A small network was trained on invented records. Each row is its activation on one of them, seen along a few directions.
Each row is followed by the record's values for the fields Lenak, Rik, Temar, Vagas, Sivi, Nuga, Poba, Sidof.
Not every record has every field; a missing one is left out.
The largest differences between rows may come from other fields.
In the rows, 500 means zero.
Strong random noise was added to every row along 15 fixed directions; ignore it. To show where, here is one row again and again, with new noise each time:
551; 431; 569; 714; 735; 460; 515; 680; 361; 632; 515; 447; 494; 308; 431; 583; 494; 487; 478; 522; 551; 495; 376; 635; 296; 403; 676; 506; 616; 365; 610; 651; 661; 452; 464; 479; 476
462; 520; 509; 579; 539; 482; 602; 296; 409; 596; 609; 407; 586; 399; 697; 631; 503; 389; 339; 422; 685; 649; 588; 476; 428; 533; 446; 514; 558; 453; 417; 479; 644; 370; 531; 447; 507
544; 502; 646; 454; 483; 614; 508; 520; 548; 625; 498; 458; 405; 392; 454; 353; 462; 606; 740; 423; 567; 433; 459; 474; 548; 400; 273; 487; 362; 600; 440; 594; 204; 642; 628; 438; 495
369; 317; 381; 652; 554; 447; 540; 320; 408; 375; 777; 547; 533; 203; 585; 620; 588; 484; 180; 554; 573; 651; 732; 517; 319; 633; 370; 510; 595; 512; 252; 530; 456; 377; 454; 441; 316
577; 527; 817; 356; 390; 633; 436; 551; 527; 667; 689; 478; 634; 325; 613; 440; 532; 529; 450; 587; 407; 517; 515; 684; 351; 690; 452; 364; 681; 267; 166; 417; 517; 438; 726; 417; 552
559; 375; 414; 475; 611; 446; 506; 643; 396; 512; 414; 499; 647; 380; 438; 395; 325; 430; 598; 465; 571; 458; 373; 423; 316; 410; 379; 378; 590; 476; 356; 761; 468; 564; 528; 562; 542
318; 574; 230; 393; 577; 311; 442; 545; 580; 239; 486; 610; 274; 610; 479; 562; 417; 673; 397; 707; 362; 501; 734; 476; 580; 564; 613; 631; 438; 540; 482; 480; 547; 547; 245; 502; 504
526; 327; 337; 634; 533; 442; 713; 263; 273; 381; 379; 354; 775; 594; 428; 567; 334; 192; 544; 456; 697; 631; 320; 418; 462; 495; 492; 317; 703; 350; 334; 573; 632; 410; 522; 589; 579
325; 537; 451; 351; 440; 475; 440; 316; 546; 487; 522; 428; 455; 622; 612; 326; 342; 269; 648; 426; 330; 375; 604; 268; 475; 475; 254; 514; 643; 786; 517; 631; 248; 428; 524; 512; 532
316; 716; 290; 287; 485; 327; 441; 423; 488; 428; 447; 601; 447; 668; 712; 562; 428; 446; 380; 507; 552; 619; 702; 389; 509; 523; 442; 522; 584; 532; 488; 396; 648; 356; 350; 509; 552
367; 359; 703; 551; 377; 617; 547; 367; 537; 477; 654; 450; 437; 546; 394; 415; 468; 480; 473; 652; 368; 442; 657; 419; 526; 632; 562; 505; 525; 624; 483; 508; 390; 454; 594; 389; 515
571; 626; 524; 383; 452; 639; 425; 655; 544; 532; 509; 596; 653; 518; 489; 586; 619; 379; 374; 466; 413; 531; 492; 562; 514; 536; 547; 473; 316; 431; 621; 363; 664; 471; 445; 419; 401
573; 493; 535; 582; 489; 591; 483; 487; 357; 556; 208; 574; 585; 778; 424; 209; 410; 489; 539; 502; 558; 515; 533; 360; 416; 457; 451; 315; 728; 603; 429; 634; 435; 575; 644; 423; 482
142; 383; 487; 476; 556; 253; 349; 685; 380; 371; 664; 428; 315; 462; 364; 601; 455; 396; 597; 717; 336; 338; 460; 624; 422; 503; 505; 458; 554; 581; 548; 609; 498; 210; 441; 394; 604
426; 574; 596; 407; 534; 447; 451; 631; 438; 687; 525; 586; 513; 413; 644; 470; 458; 597; 395; 518; 713; 586; 649; 414; 349; 485; 394; 456; 496; 517; 425; 574; 631; 445; 580; 373; 569
527; 487; 557; 553; 486; 531; 549; 382; 399; 577; 557; 485; 547; 367; 584; 524; 524; 435; 431; 395; 595; 587; 472; 561; 406; 485; 481; 449; 678; 427; 419; 454; 500; 374; 516; 567; 457
385; 565; 537; 429; 570; 458; 504; 463; 562; 574; 619; 510; 376; 364; 594; 501; 464; 600; 564; 547; 616; 570; 672; 416; 466; 502; 294; 564; 450; 530; 424; 542; 383; 549; 526; 391; 490

786; 474; 559; 590; 563; 535; 527; 491; 525; 516; 565; 452; 745; 192; 503; 508; 600; 525; 512; 298; 429; 457; 306; 547; 463; 448; 441; 566; 539; 391; 450; 523; 469; 659; 497; 786; 384 : {Lenak: k4, Rik: l1, Sivi: f3, Nuga: d3, Poba: c1, Sidof: n1}
527; 431; 600; 607; 351; 625; 589; 426; 464; 558; 562; 517; 381; 463; 468; 591; 584; 583; 341; 498; 611; 561; 540; 629; 559; 551; 713; 508; 431; 459; 538; 376; 559; 372; 501; 431; 505 : {Lenak: k6, Rik: l2}
507; 439; 381; 574; 524; 645; 471; 472; 571; 389; 456; 430; 558; 659; 457; 420; 440; 208; 531; 526; 241; 362; 561; 442; 507; 540; 443; 511; 444; 667; 557; 698; 385; 539; 552; 306; 434 : {Lenak: k3, Rik: l1, Temar: h2, Vagas: j2, Sivi: f3, Nuga: d3, Poba: c2, Sidof: n1}
594; 743; 624; 548; 627; 666; 386; 565; 645; 675; 414; 626; 395; 580; 561; 363; 668; 622; 598; 552; 493; 638; 637; 476; 487; 454; 385; 539; 537; 442; 669; 424; 411; 715; 545; 242; 267 : {Lenak: k4, Sivi: f2, Nuga: d1, Poba: c1, Sidof: n3}
304; 563; 555; 551; 554; 285; 532; 433; 447; 534; 567; 397; 252; 429; 551; 590; 507; 580; 722; 530; 715; 606; 421; 588; 554; 349; 470; 529; 598; 386; 540; 442; 459; 358; 491; 464; 599 : {Lenak: k6, Sivi: f2, Nuga: d2, Poba: c1, Sidof: n3}
573; 639; 279; 340; 533; 493; 463; 590; 601; 314; 364; 533; 507; 666; 390; 616; 458; 356; 655; 570; 281; 491; 342; 643; 613; 546; 626; 507; 482; 263; 569; 369; 567; 549; 298; 556; 488 : {Lenak: k6, Rik: l1}
472; 586; 335; 485; 538; 434; 659; 120; 613; 365; 515; 413; 509; 556; 639; 604; 440; 483; 567; 477; 629; 640; 658; 386; 671; 563; 312; 607; 461; 413; 400; 443; 388; 631; 490; 493; 490 : {Lenak: k2, Rik: l2, Temar: h1, Vagas: j2, Sivi: f2, Nuga: d2, Poba: c1, Sidof: n3}
440; 621; 602; 448; 459; 557; 506; 369; 499; 639; 395; 540; 401; 618; 585; 371; 506; 547; 697; 448; 710; 589; 605; 434; 528; 453; 161; 433; 528; 533; 473; 510; 264; 515; 678; 329; 481 : {Lenak: k2, Rik: l2}
574; 433; 548; 409; 413; 700; 531; 628; 494; 534; 415; 698; 623; 504; 326; 433; 470; 397; 533; 502; 578; 571; 435; 426; 438; 475; 508; 364; 467; 412; 585; 468; 494; 506; 474; 505; 432 : {Lenak: k5, Rik: l1}
563; 506; 314; 594; 673; 340; 477; 420; 463; 290; 368; 460; 879; 665; 445; 438; 465; 400; 465; 609; 384; 544; 569; 295; 444; 613; 393; 469; 631; 457; 331; 629; 630; 749; 550; 522; 446 : {Lenak: k6, Rik: l1, Sivi: f3, Nuga: d2, Poba: c1, Sidof: n3}
541; 554; 354; 717; 650; 390; 436; 538; 329; 418; 350; 539; 578; 611; 416; 578; 565; 363; 403; 429; 451; 471; 415; 531; 444; 386; 679; 490; 677; 548; 766; 527; 660; 417; 366; 606; 382 : {Lenak: k5, Rik: l1, Temar: h1, Vagas: j2, Sivi: f2, Nuga: d3, Poba: c1, Sidof: n2}
509; 567; 445; 657; 561; 381; 490; 357; 403; 457; 417; 529; 719; 614; 497; 506; 606; 410; 362; 367; 521; 547; 597; 242; 487; 438; 495; 564; 619; 699; 731; 473; 640; 554; 424; 654; 341 : {Lenak: k4, Rik: l2}
487; 433; 489; 495; 544; 601; 568; 500; 598; 421; 563; 493; 601; 525; 322; 573; 473; 213; 666; 679; 383; 589; 428; 473; 448; 594; 559; 439; 574; 262; 603; 487; 526; 520; 483; 390; 425 : {Lenak: k6}
526; 475; 528; 616; 485; 637; 426; 533; 496; 590; 403; 372; 294; 623; 495; 328; 429; 466; 633; 464; 323; 320; 437; 611; 493; 396; 479; 445; 470; 703; 539; 687; 255; 495; 623; 242; 519 : {Lenak: k6, Rik: l2, Sivi: f2, Nuga: d3, Poba: c1, Sidof: n2}
586; 598; 546; 625; 460; 627; 435; 427; 579; 409; 519; 565; 611; 594; 437; 484; 812; 517; 438; 453; 394; 616; 508; 531; 658; 486; 426; 502; 356; 476; 538; 281; 449; 642; 532; 384; 217 : {Lenak: k6, Sivi: f2, Nuga: d4, Poba: c1, Sidof: n3}
339; 521; 301; 750; 770; 426; 599; 390; 483; 335; 456; 516; 247; 637; 327; 656; 510; 488; 594; 739; 548; 664; 632; 495; 554; 490; 583; 610; 536; 403; 710; 481; 496; 553; 304; 318; 345 : {Lenak: k5, Rik: l1}
345; 270; 560; 541; 490; 793; 426; 830; 579; 610; 683; 759; 98; 305; 358; 453; 529; 432; 446; 696; 398; 486; 635; 635; 196; 482; 600; 456; 489; 528; 702; 596; 243; 288; 431; 130; 313 : {Lenak: k6, Rik: l2, Temar: h3, Vagas: j2}
514; 630; 530; 425; 506; 613; 520; 404; 638; 547; 524; 577; 356; 573; 559; 485; 511; 465; 517; 562; 338; 598; 552; 561; 463; 576; 666; 539; 723; 300; 573; 287; 478; 476; 362; 531; 425 : {Lenak: k6, Rik: l2}
573; 621; 667; 446; 538; 603; 594; 522; 618; 614; 409; 338; 430; 734; 523; 566; 346; 541; 617; 741; 414; 499; 494; 654; 607; 661; 735; 524; 483; 174; 469; 484; 730; 550; 611; 281; 729 : {Lenak: k2, Rik: l1}
282; 569; 352; 463; 502; 270; 368; 614; 337; 396; 431; 665; 456; 597; 478; 505; 551; 436; 484; 449; 574; 562; 498; 428; 459; 359; 415; 407; 634; 588; 599; 446; 542; 286; 365; 571; 445 : {Lenak: k3, Rik: l1}
535; 667; 416; 477; 524; 416; 540; 436; 418; 541; 330; 603; 654; 641; 553; 536; 472; 430; 454; 435; 686; 668; 545; 356; 468; 451; 571; 451; 687; 382; 617; 411; 743; 488; 440; 601; 501 : {Lenak: k5, Rik: l2}
255; 346; 221; 579; 516; 316; 493; 501; 253; 283; 472; 635; 498; 535; 349; 652; 544; 279; 568; 537; 733; 692; 391; 518; 418; 438; 311; 298; 608; 458; 486; 458; 457; 202; 374; 479; 410 : {Lenak: k6, Rik: l1}
348; 366; 565; 498; 319; 435; 509; 344; 483; 401; 675; 389; 433; 458; 487; 530; 567; 487; 438; 485; 457; 425; 547; 519; 638; 543; 472; 510; 409; 703; 422; 418; 366; 339; 536; 562; 579 : {Lenak: k6, Rik: l2, Temar: h1, Vagas: j2, Sivi: f3, Nuga: d2, Poba: c2, Sidof: n3}
690; 514; 416; 661; 638; 619; 647; 354; 518; 642; 492; 371; 582; 413; 712; 591; 468; 348; 343; 368; 574; 592; 483; 525; 401; 495; 626; 597; 484; 379; 539; 590; 681; 554; 463; 465; 475 : {Lenak: k6}
519; 590; 410; 589; 503; 400; 408; 347; 507; 440; 607; 489; 628; 389; 709; 505; 641; 557; 205; 346; 369; 499; 682; 445; 447; 530; 399; 596; 523; 715; 429; 482; 483; 517; 482; 601; 347 : {Lenak: k6, Rik: l2, Sivi: f2, Nuga: d3, Poba: c2, Sidof: n2}
495; 435; 498; 488; 527; 449; 421; 593; 419; 409; 542; 366; 521; 413; 422; 608; 559; 499; 617; 498; 428; 366; 276; 794; 555; 512; 332; 433; 330; 379; 331; 558; 456; 451; 583; 416; 546 : {Lenak: k2, Rik: l1}
363; 452; 630; 608; 381; 498; 628; 234; 471; 520; 495; 281; 383; 766; 484; 495; 433; 447; 588; 541; 502; 452; 545; 362; 716; 502; 581; 559; 462; 720; 630; 450; 495; 407; 554; 454; 648 : {Lenak: k4, Rik: l2}
521; 379; 393; 375; 524; 355; 404; 803; 460; 504; 552; 465; 667; 306; 557; 476; 300; 354; 442; 404; 354; 233; 343; 478; 273; 441; 559; 462; 508; 589; 479; 812; 643; 371; 483; 636; 678 : {Lenak: k6, Rik: l1, Temar: h2, Vagas: j2, Sivi: f2, Nuga: d3, Poba: c1, Sidof: n2}
488; 517; 390; 509; 411; 641; 592; 399; 490; 518; 495; 654; 477; 395; 475; 640; 628; 448; 485; 372; 904; 752; 547; 519; 591; 467; 180; 444; 219; 427; 526; 390; 367; 445; 528; 309; 313 : {Lenak: k3, Rik: l1}
502; 489; 674; 537; 498; 563; 562; 507; 457; 617; 495; 526; 381; 455; 449; 543; 561; 622; 532; 496; 674; 539; 481; 560; 528; 470; 547; 530; 390; 499; 581; 407; 485; 469; 527; 515; 538 : {Lenak: k6, Rik: l1, Temar: h2, Vagas: j2}
545; 512; 730; 613; 599; 537; 384; 730; 426; 602; 504; 466; 471; 486; 364; 582; 667; 563; 562; 682; 467; 481; 398; 791; 491; 570; 564; 411; 444; 330; 483; 448; 592; 481; 658; 257; 513 : {Lenak: k6, Rik: l1, Temar: h1, Vagas: j2, Sivi: f3, Nuga: d1, Poba: c1, Sidof: n3}
341; 407; 595; 466; 448; 562; 606; 469; 492; 570; 514; 606; 325; 510; 359; 462; 450; 553; 623; 583; 704; 612; 545; 360; 494; 445; 531; 471; 583; 516; 601; 423; 383; 419; 452; 527; 498 : {Lenak: k3, Rik: l2, Temar: h3, Vagas: j1}
630; 625; 549; 646; 611; 520; 290; 692; 411; 622; 438; 420; 721; 440; 527; 461; 750; 466; 447; 317; 477; 399; 442; 592; 450; 402; 317; 418; 359; 659; 560; 569; 542; 576; 674; 327; 318 : {Lenak: k3, Rik: l2, Temar: h3, Vagas: j2, Sivi: f2, Nuga: d1, Poba: c1, Sidof: n3}
421; 642; 144; 613; 778; 242; 470; 466; 417; 393; 467; 434; 315; 475; 649; 740; 546; 528; 440; 532; 558; 613; 549; 696; 471; 447; 461; 594; 507; 403; 454; 500; 595; 457; 310; 388; 422 : {Lenak: k6, Rik: l2}
451; 589; 327; 259; 544; 390; 493; 611; 618; 535; 518; 503; 452; 445; 646; 564; 379; 555; 479; 407; 568; 485; 560; 355; 539; 407; 404; 616; 251; 624; 484; 561; 557; 578; 374; 586; 605 : {Lenak: k3, Rik: l2, Temar: h2, Vagas: j1}

Which values does each new row have?
593; 374; 433; 559; 579; 599; 531; 491; 483; 467; 468; 476; 456; 444; 462; 516; 469; 470; 471; 485; 363; 387; 369; 616; 445; 511; 549; 562; 538; 526; 463; 579; 440; 494; 378; 629; 466 : {Lenak: k4, Rik: l1, Temar: h2, Vagas: j1}
300; 532; 461; 99; 471; 383; 540; 682; 710; 547; 692; 580; 454; 336; 590; 652; 278; 486; 574; 589; 641; 525; 618; 224; 507; 520; 405; 643; 195; 482; 616; 549; 663; 476; 341; 508; 726 : {Lenak: k4, Rik: l1}
542; 462; 784; 588; 552; 772; 511; 683; 573; 671; 534; 653; 545; 524; 241; 446; 619; 368; 655; 654; 439; 612; 474; 458; 376; 497; 598; 434; 569; 350; 874; 391; 482; 556; 514; 324; 296 : {Lenak: k4, Rik: l2}
518; 524; 486; 579; 628; 484; 573; 475; 462; 571; 422; 427; 453; 552; 505; 518; 420; 496; 599; 579; 642; 581; 473; 547; 501; 478; 526; 422; 560; 364; 465; 535; 560; 524; 546; 374; 571 : {Lenak: k5, Rik: l2, Temar: h1, Vagas: j2, Sivi: f2, Nuga: d1, Poba: c1, Sidof: n3}
491; 506; 356; 326; 450; 425; 535; 400; 626; 179; 461; 330; 718; 746; 285; 622; 376; 161; 726; 592; 137; 377; 259; 453; 737; 609; 685; 516; 469; 359; 614; 348; 621; 527; 328; 714; 603 : {Lenak: k6, Rik: l1, Sivi: f2, Nuga: d1, Poba: c1, Sidof: n3}
454; 606; 704; 347; 401; 594; 489; 591; 583; 690; 395; 487; 475; 767; 550; 363; 340; 578; 564; 666; 597; 490; 661; 360; 558; 598; 480; 447; 355; 536; 424; 571; 619; 588; 712; 186; 740 : {Lenak: k3, Rik: l1}
315; 324; 520; 510; 541; 319; 528; 448; 521; 377; 696; 559; 539; 363; 401; 472; 445; 530; 501; 630; 474; 543; 658; 207; 397; 556; 436; 566; 639; 610; 454; 558; 410; 523; 446; 673; 448 : {Lenak: k6, Rik: l1}
366; 586; 551; 381; 369; 413; 408; 473; 570; 315; 568; 600; 678; 588; 301; 553; 645; 295; 566; 540; 336; 528; 495; 396; 596; 555; 461; 473; 584; 461; 739; 299; 523; 423; 484; 637; 343 : {Lenak: k3}
469; 363; 437; 423; 532; 436; 626; 441; 545; 425; 612; 382; 555; 323; 389; 592; 365; 331; 751; 530; 509; 517; 336; 463; 492; 495; 418; 478; 520; 353; 421; 534; 381; 511; 454; 616; 549 : {Lenak: k6, Rik: l2}
366; 512; 541; 526; 514; 597; 476; 493; 441; 550; 535; 682; 320; 553; 484; 571; 635; 484; 471; 672; 698; 717; 670; 621; 420; 603; 371; 392; 512; 430; 484; 349; 403; 355; 530; 198; 382 : {Lenak: k6, Rik: l1, Temar: h1, Vagas: j2}
657; 344; 459; 816; 653; 591; 620; 502; 483; 593; 489; 567; 469; 233; 469; 463; 447; 631; 330; 367; 659; 551; 530; 504; 308; 417; 580; 572; 543; 433; 537; 753; 464; 636; 485; 534; 366 : {Lenak: k3, Rik: l1}
403; 469; 426; 584; 665; 341; 430; 530; 471; 422; 458; 598; 355; 465; 372; 389; 469; 622; 608; 492; 449; 422; 511; 356; 436; 365; 481; 610; 677; 643; 647; 621; 352; 576; 321; 737; 402 : {Lenak: k5, Rik: l1}
598; 406; 135; 476; 515; 574; 508; 584; 394; 315; 295; 634; 503; 563; 431; 456; 428; 435; 581; 527; 594; 611; 383; 711; 442; 508; 378; 248; 592; 290; 207; 514; 373; 489; 458; 431; 415 : {Lenak: k5, Rik: l1, Temar: h3, Vagas: j2}
618; 530; 434; 573; 465; 531; 558; 429; 450; 487; 462; 419; 590; 505; 556; 639; 617; 562; 329; 363; 606; 538; 467; 562; 677; 497; 503; 564; 158; 584; 453; 406; 622; 523; 477; 508; 473 : {Lenak: k6, Rik: l1}
441; 336; 400; 515; 478; 531; 495; 586; 428; 448; 455; 631; 422; 482; 396; 429; 417; 449; 528; 550; 602; 519; 491; 511; 389; 454; 470; 384; 547; 514; 477; 616; 352; 432; 483; 380; 496 : {Lenak: k6, Rik: l1, Temar: h1, Vagas: j2, Sivi: f2, Nuga: d2, Poba: c1, Sidof: n3}
591; 447; 380; 362; 456; 512; 617; 658; 592; 438; 414; 520; 488; 468; 402; 572; 359; 544; 581; 472; 567; 521; 317; 538; 627; 413; 726; 516; 235; 331; 559; 489; 658; 590; 344; 621; 650 : {Lenak: k6}
528; 545; 345; 516; 606; 537; 484; 335; 587; 405; 714; 348; 604; 346; 622; 646; 580; 100; 506; 347; 195; 446; 404; 591; 432; 556; 388; 627; 557; 444; 587; 481; 408; 424; 362; 580; 330 : {Lenak: k6, Rik: l1}
